These are the activations of a small neural network, seen along a few directions. Each row is one input.
Each table varies a few parts of the input and shows all the possible inputs, shuffled.
A made-up example of a description, with smaller parts first: ring(8) and (point or ring(9) or (values(3) and line(6))).
Shared parts are said once, and a part with two or three values counts as separate values.

Other details of the inputs shift rows strongly along two fixed directions, in all tables alike. That doesn't count.
To show where, the next rows are all for the same input, with only those details redrawn:
[ 32 -41  -8  48  -2   3 -31 -23  14  15 -31  37]
[-55  60 -21 -57  27 -14  43  69 -17 -42  40  14]
[-55  74   7 -54  31  -5  26  31 -21 -21  -1  37]
[  1   5  -2  10  10   0 -13  -9   1   3 -23  40]
[ -4  27  29  10  17  10 -29 -47  -4  30 -67  67]
[ 31 -60 -40  43  -9  -7 -11  26  18 -18  18   7]
[ -6   9  -4   3  13  -1  -7   2   0  -2 -16  37]

Table:
row 1: [ 51 -20   8  21 -33  12  -4   2  28   5  20 -36]
row 2: [  2 -88 -74  23   9 -27   7  45  -1 -31  48 -46]
row 3: [-68  67   5 -62  22   6  40 -26 -49  20 -22 -13]
row 4: [ 22  21  39  -3 -19   7 -24   8  21   3  14   0]
row 5: [ 36 -30 -12  28 -41  20   5 -24  -1  16 -11  -5]
row 6: [  8   9  38  19  10  13 -33 -53  -3  41 -62  76]
row 7: [ 23  36  53   1 -28  15  -5 -36  15  24 -31   4]
row 8: [ 43 -38 -13  26 -39  -6  -8  60  36 -37  73 -47]
row 9: [  8 -50 -59  16 -14 -14  26  86   8 -56  80 -25]
row 10: [  9 -54 -22  41  17 -11 -29 -38 -10  22 -33  10]
row 11: [ 53 -32  15  35 -50  13  -8   5  31   8  22 -30]
row 12: [-17  64  23 -48   3  -4  17  46  10 -31  42 -18]
row 13: [ -2  21  57   2  12  -3 -54 -80   5  38 -63   2]
row 14: [ 38  25  58  18 -27  22 -30 -62  23  44 -55  13]
row 15: [ 19 -13  35  20  -7   8 -32 -78  11  50 -50 -24]
row 16: [ -4  25 -15 -29 -13  15  41  15 -17   0  22 -12]
row 17: [ 19 -62 -35   8 -10 -24 -14  41  28 -35  66 -87]
row 18: [ 46 -41  13  40  -7   3 -46 -15  20   7  -9  33]
row 19: [-45  82  17 -61  29 -11  11  33 -13 -34   5  28]
row 20: [-43  67  23 -35  22  16  21 -14 -20  13 -39  43]
row 21: [-51  40 -34 -51  23 -17  48  84 -15 -54  58  -1]
row 22: [-41  64  -5 -61  30 -14  34  70 -11 -53  49   6]
row 23: [ 13  17  39  13   2   1 -35 -24   6   5 -27  56]
row 24: [ 33 -50   1  49 -13  22 -12 -26  10  34 -26  30]
row 25: [ 48 -51 -15  40 -47  21   1 -12   3  21   8  -9]
row 26: [ 43 -30  -2  28 -35  24  -3 -29  -3  39 -11   5]
row 27: [-22  39  34 -25  18  -8 -26 -33  -2  15 -23 -20]
row 28: [ 56 -40   3  23 -46  12  -2  21  33   4  44 -44]
row 29: [-15 -73 -77   7   8 -16  41  54  -8 -28  59 -64]
row 30: [ 26 -60  -6  44  16 -14 -54 -47   3  18 -34   1]
row 31: [-14 -71 -76  11   5 -18  41  47  -7 -27  58 -63]
row 32: [ 48 -26   2  30 -37  -4 -22  24  35 -23  33 -29]
row 33: [-56  71  19 -48  16  12  47  29 -26  -5  -1  31]
row 34: [-30  30  15 -39   5 -13  21  -6  -3  -1  15 -54]
row 35: [  7 -10  -5  12   3  16  15  -4   0   8  -9  21]
row 36: [-16  30  18   0   9   2  -4 -13 -10  -3 -32  53]
row 37: [ 41 -43 -16  38 -13  -9 -25  19  19 -31  17   4]
row 38: [ 20  27  36  -1 -14   3 -28  -4  24   1  -8   0]
row 39: [-72  52 -14 -70  21  -8  60   9 -44  -3  13 -36]
row 40: [-79  57   3 -55  49 -21  26  -1 -42  -4 -16  16]
row 41: [-18  30  13  -7  22   4  -1  -9  -7   3 -21  51]
row 42: [-22  21  30  -7   8  15  -2 -93 -34  55 -74  10]
row 43: [-41  61 -13 -63  -6   9  61  43 -26 -14  31 -16]
row 44: [ -6 -45 -31  23  13   0   8 -21 -10  18 -14 -18]
row 45: [-16  29  39 -23   8   2  -8 -45  -2  27 -29 -30]
row 46: [ -4 -29 -11   7  23 -24 -26 -14  -8 -10  -3 -10]
row 47: [ 15 -70 -32  24  14 -20 -28   1   3 -14  15 -31]
row 48: [ 12 -38 -30  28 -14   9  23  25   6 -14  14  -5]
Changing only one part turns row 14 into row 20. The same change can be made to row 7. Which row results? -> row 48
Changing only one part turns row 31 into row 40. The same change can be made to row 35. Which row results? -> row 41
Describe the family of inputs behind these rows. -> ring(6) and (values(3) or ring(5))
Which other rows agree with row 18 in the ring(6) part? List them by row number. -> row 19, row 22, row 23, row 30, row 37, row 46, row 47
Which other rows does row 13 become when the values(3) part takes its other values? List them by row number. -> row 17, row 27

Table:
row 49: [-12  22 -10 -25  -2 -11  19  57   1 -38  48 -10]
row 50: [ 25 -38 -23  29  -8   0  -9   9  11  -8   4  11]
row 51: [ -8  17 -12 -22  -8  -7  23  55  -1 -34  46 -10]
row 52: [-27  -5 -30 -26  11 -13  28  33 -15 -24  38 -39]
row 53: [ 71 -77 -11  59 -39   5 -36  -9  36   8  17 -32]
row 54: [-27  17 -14 -32   1  -8  36  41  -3 -23  41 -45]
row 55: [ 66 -78 -12  67 -32   4 -33   0  34   2  13  -3]
row 56: [-31   1 -40 -24  15 -12  32  46 -16 -28  37 -10]
row 57: [-34  39  22 -27  19   3   7 -39 -26  26 -40  16]
row 58: [-18  22  32  -4  18   6 -12 -63 -19  39 -59  23]
row 59: [-10  30   6 -32  -7   3  23  38   6 -18  40 -27]
row 60: [ 63 -83 -21  66 -33   7 -31 -37  24  21  -9 -30]
row 61: [ -7  32  34   1  16   7 -22 -39  -3  20 -55  59]
row 62: [ -5  55  44 -25  -4  12  -1 -25  -4  20 -24  14]
row 63: [ -4  34  34   6  16  11 -20 -38  -3  21 -56  60]
row 64: [ 10 -42 -28  25   6  -7 -11   1   1  -3   1   3]
row 65: [-12  35  42  -9   6   8 -17 -54  -6  32 -52  12]
row 66: [-40  20 -13 -28  25  -7  24  25 -18 -12  11   9]
Changing only one part turns row 50 into row 61. The same change can be made to row 60. Which row results? -> row 65
Describe the family of inputs behind these rows. -> values(3) and ring(6)
Which other rows does row 56 become when the values(3) part takes its other values? List them by row number. -> row 64, row 66
Which other rows does row 57 become when the values(3) part takes its other values? List them by row number. -> row 52, row 58
